Read these off the array that follows. Counting starts at 0.
1) What is the entry directly below -21?
2) What is the entry just right of the smallest entry?
3) What is the entry in row 0 and column 2?
4) What is the entry at row 2, column 2?
5) What is the entry in row 2 and column 0?
6) What is the top-left entry?
7) What is the entry just right of 31?
8) What is the entry just left of -10?
  3  10   1   6   0  13 -25
-17  -3   2  -1   2  25  -7
-16 -14  -5   4   8  34  -7
 25   6   0  -5  -4 -58 -19
 26  -8   4   8 -15   1 -20
-32 -13  -2  -6  13  31  19
 29 -13   0   2  16 -17   4
 -4  20   1  -9  11  -8 -24
 14   2   2 -19  -2  -3 -21
 -6 -17   7  -2  -6  -4  -7
-42 -20   1  -1 -10  17  11
-24 -24  -1   5  -4  10  23
1) -7
2) -19
3) 1
4) -5
5) -16
6) 3
7) 19
8) -1

-20 -20  63   2  23 -26 -59   2 -15   4
-20 -14 -16   2 -13  11  28  32  22   1
 13  30  10 -19 -40 -10  12  -4 -27   4
  2  13 -34 -12  23  22 -28  -4  10 -26
 -9   2 -16   9   5   0   4 -10  10 -18
 24 -25  10 -19 -31   6  -4  32  -9  -7
-14   2  19   9 -57  11  -4  26  16 -22
-25  13  37 -12   5  22  -4 -16  -3   1
  7  -3  10  37 -22 -10   4 -10 -33  -7
 -9   8  10 -39  -4  -5 -12   2  -3   1
The 1st entry on the diagonal from the top-right corner: 4
Which number is the bottom entry of the column that holds the smallest entry?
A: -12
Which number is the last entry, reading row by row?
A: 1
The entry in the bottom-left corner is -9
The first entry in reading order: -20
Which number is the largest entry?
A: 63
The entry directly below -15 is 22
Which number is the entry just left of the largest entry?
A: -20
Which number is the minimum?
A: -59
Which number is the smallest entry in the first column?
A: -25
Which number is the third entry from the end, reading row by row?
A: 2
Which number is the entry directly below the largest entry?
A: -16
The third entry on the main diagonal -> 10
The entry just right of -34 is -12
The entry just right of -59 -> 2
The largest entry in the last row: 10
Which number is the 3rd entry on the diagonal from the top-right corner?
A: -4
The entry just left of the smallest entry -> -26
Which number is the entry directly below the smallest entry?
A: 28
Which number is the second entry on the main diagonal?
A: -14
Which number is the 2nd entry from the end, reading row by row?
A: -3
Which number is the fifth entry from the end, reading row by row?
A: -5
Which number is the largest entry in the first column?
A: 24
Which number is the entry just right of the largest entry?
A: 2
The entry just right of -57 -> 11

a = [[-25.5, -69.7, -66.1, -43.2, -75.9, 68.1, -134.2, 118.6, -99.1, -3.1, -139.5], [78.1, -1.7, 260.7, -132.2, 75.5, -35.6, -220.9, 68.1, 16.5, 51.9, 215.0], [-128.0, -71.7, -203.1, -33.5, -108.4, 119.6, 31.2, 65.2, 110.9, 16.4, 70.2], [70.6, -9.6, 245.3, 15.3, 40.7, 21.7, -104.5, -57.6, -30.3, 63.3, -80.3], [96.8, -31.3, 100.0, 15.4, 18.3, -106.0, -24.1, 6.4, -58.1, 77.9, 140.3], [152.2, 4.1, -126.5, -131.9, 15.5, -50.4, 67.2, 84.9, 41.3, 66.8, 192.0]]
The second smallest entry is -203.1
What is the smallest entry? -220.9
What is the entry just left of 18.3? 15.4
The entry just left of the smallest entry: -35.6
The third entry in reading order is -66.1
The first entry in reading order: -25.5
What is the entry just left of 63.3? -30.3
The entry just left of -104.5: 21.7
The entry just left of -132.2 is 260.7
What is the entry just left of -71.7? -128.0
What is the entry just right of -66.1? -43.2
What is the entry just right of the smallest entry? 68.1
The entry just right of 18.3 -> -106.0
What is the third smallest entry? -139.5
The entry just left of 260.7 is -1.7

arr =
 -1  11  36   6   6 -19 -18
-19  -9   4  -6 -24  60  55
Indices start at 0.
The entry in the bottom-left corner: -19
Find the entry in row 0 and column 0.
A: -1
The entry directly below 11 is -9
The entry just right of the smallest entry is 60
Find the top entry of the column that holds the largest entry.
A: -19

array([[197, 202, 212, 164],
       [197, 178,  76,  54],
       [180, 178, 227, 225],
       [158, 127, 153, 193],
       [197, 151, 145, 164],
       [213, 178, 153, 164],
       [221, 241, 153, 146],
       [197, 178, 153, 164],
       [197, 178, 132, 154],
       [197, 178, 202, 181],
       [198, 207, 153, 164],
       [197, 178, 153, 164],
       [197, 178, 182, 212],
       [197, 178, 153, 164],
       [197, 178, 153, 175]])
Rows and columns are numbered from 0.
Report the entry directly above the largest entry.
178
Report the top entry of the column that holds the smallest entry.
164
Report the entry just right of the largest entry.
153
The top-left entry is 197
The bottom-left entry is 197
Report the entry just left of the largest entry.
221
The entry directly below 158 is 197
Report the entry directly below 193.
164
Report the entry directly below 180.
158
The bottom-right entry -> 175
The entry directly below the smallest entry -> 225
The entry directly above 182 -> 153
Report the entry in row 2 and column 0.
180
Report the entry in row 0 and column 1.
202
The entry at row 1, column 0 -> 197
The entry in row 1 and column 2: 76
The bottom entry of the column that holds the largest entry -> 178
Report the entry directly above 175.
164
Report the maximum.
241
Report the entry directly below the largest entry.
178
The entry at row 2, column 2 -> 227
The minimum -> 54
Report the entry directly below 154.
181
The entry at row 0, column 2: 212
Report the entry in row 1 and column 1.
178

W =
[-194.474  -44.245  102.417  104.892   12.557   56.913  107.945   38.982
   38.999]
Find the median of all entries.
A: 38.999
The entry just left of 56.913: 12.557
The entry just right of 107.945: 38.982
